A small network was shown many inputs. Here are its activations along a few directions, one row for each input.
Each table varies a few parts of the input and shows all the possible inputs, shuffled.
A made-up example of a description, with smaller parts first: one of 4 places along a line, together with either a single point or one of 9 places along a line or (one of 3 separate values, together with one of 5 places around a ring).
Shared parts are said once, and a part with two or three values counts as separate values.

Rows:
r1: [  7  54  -8  18 -12  11  30 -31 -28 -46  -5 -33]
r2: [-15  40 -31  50   5  -7  -9 -36  10 -17  23  25]
r3: [-26  36 -28  30   7   4 -43 -15 -20  23  32  17]
r4: [  1 -44  19 -40  15  -1 -20  43   3  45   4   0]
r5: [  4  45 -25  40  -6   3  15 -45   0 -43   3  -6]
r6: [ 28 -36  29 -21 -12  -3  38  12  20 -13 -33 -15]
r7: [-30  38  -1  -8  -2   7 -33  -2 -49  22  31  -7]
r8: [  8 -58  -3   4  12 -14   0  12  52   8 -16  27]
r9: [ 22 -50   8  -5 -10  -9  30   8  40 -15 -30  17]
r10: [ -3 -59  -3 -16  13  -8 -24  31  28  39  -3  25]
r11: [ 17 -27  36 -45   0   3  12  30  -7  12 -18 -18]
r12: [-13  58   8  -8 -11  15   3  -8 -48 -16  12 -32]
What do these inputs look like to the network?
Answer: one of 2 separate values, together with one of 6 places around a ring
The inputs of r4 and r7 match in every part but the choice among 2 separate values. If r6 is changed in the same way as r4 into r7, which row does it become?
Answer: r1

Rows:
r13: [ 20 -39   8 -15  -2  -1  18  16  33  -5 -24  -9]
r14: [  4 -26  23 -41   5  10 -17  39 -13  40  -3 -12]
r15: [ -8  31 -23  40  -6   1 -13 -24  -1  -3  14  16]
r16: [-10 -40   6 -23  12  -7 -20  23  16  28  -1  15]
r17: [ 22 -31   3 -20  -4  -6  10  28  33   4 -23   0]
r18: [ 11 -37  14 -14 -13  -4  16  26  22   9 -22   7]
r19: [  5  36   7  22  -3   8   5 -32 -11 -25  -4 -15]
r20: [ 17 -41  22 -17   6   0  16   6   1   3 -19  14]
r21: [ -7 -41   4   0   8 -10 -11  23  20  28   2  25]
r22: [ -9 -41   6 -30  12  -6 -16  25  13  15  -6  -2]
r23: [ -7  35  -9  16  -8   3  18 -25 -30 -23  13  -2]
r24: [  3  48 -20  18  -4   0   8 -10  -3 -28   8 -19]
r25: [ -3  47  -7  18 -13   1  12 -18 -11 -21  11  -6]
r26: [-22  40 -17   0  10   0 -18 -18 -19 -13  25 -12]
r27: [  9 -42  17 -14  -5  -7  24  16   1   2  -9  13]
r28: [ 10 -41   1   6   0  -7  -3  17  29  23  -3  30]
r29: [-25  33 -20   9   5   1 -28 -22 -18   1  23   0]
r30: [ 21 -40  30 -12  -1  -1  12   8  21   4 -27   1]
r31: [  0  35 -16  18  -6   6  14 -22   1 -32  -4 -27]
r32: [  2  33   0  15   2   7   9 -33 -29 -22   6   0]
r33: [-13  52  -6  -7   5  12 -14   1 -48  12  21 -30]
r34: [-19  30 -22  30  -1   1 -23 -25 -11   4  21  12]
What do these inputs look like to the network?
Answer: one of 2 separate values, together with either a single point or one of 4 places along a line or one of 6 places around a ring
The inputs of r31 and r13 match in every part but the choice among 2 separate values. If r32 is changed in the same way as r31 into r13, which row does it become?
Answer: r20
Start at r22 and move only the place on the line of 4, one step at a time. The first step leads to r16. Which rows follow, in order?
Answer: r21, r28
Change only the choice among 2 separate values in r14. List by row number the other rows that result.
Answer: r33

Rows:
r35: [-12  11  14 -15   8   7 -16   1 -31  14  13  -5]
r36: [-14   4   0   4   5   3 -21 -14 -26  16  14  18]
r37: [-14  -7 -19   4   9  -5 -25   8  11  13   9   8]
r38: [ 28 -46  28  -8  -5  -2  33  11  27  -9 -33   7]
r39: [  8  24   9   4  -8   8  15 -14 -22 -14  -3 -18]
r40: [  3  14  -2  22  -7   2  12 -28 -15 -14  -1   5]
r41: [ -8   3 -11 -15   9  -2 -22  19  10   9   8  -9]
r42: [ 11 -60  32 -30   2  -6   5  29  17  24 -16  15]
r43: [ -9   5  -3 -21   7   5 -18  14 -16  12   9 -19]
r44: [  8  15 -11   4  -8  -3  15   7  19 -14  -6 -16]
r45: [ -1   8 -11  19  -3  -4  11  -7  23 -19  -6   0]
r46: [  3  11 -10  27  -9  -2  11 -22  10 -16   1  13]
r47: [ -9  -2 -13  13   4  -3 -20  -4   1  18  19  26]
r48: [  6  20  -3  -8  -5   3  19  -1  -6 -21  -6 -25]
What do these inputs look like to the network?
Answer: one of 2 separate values, together with either a single point or one of 6 places around a ring
The inputs of r46 and r47 match in every part but the choice among 2 separate values. If r45 is changed in the same way as r46 into r47, which row does it become?
Answer: r37
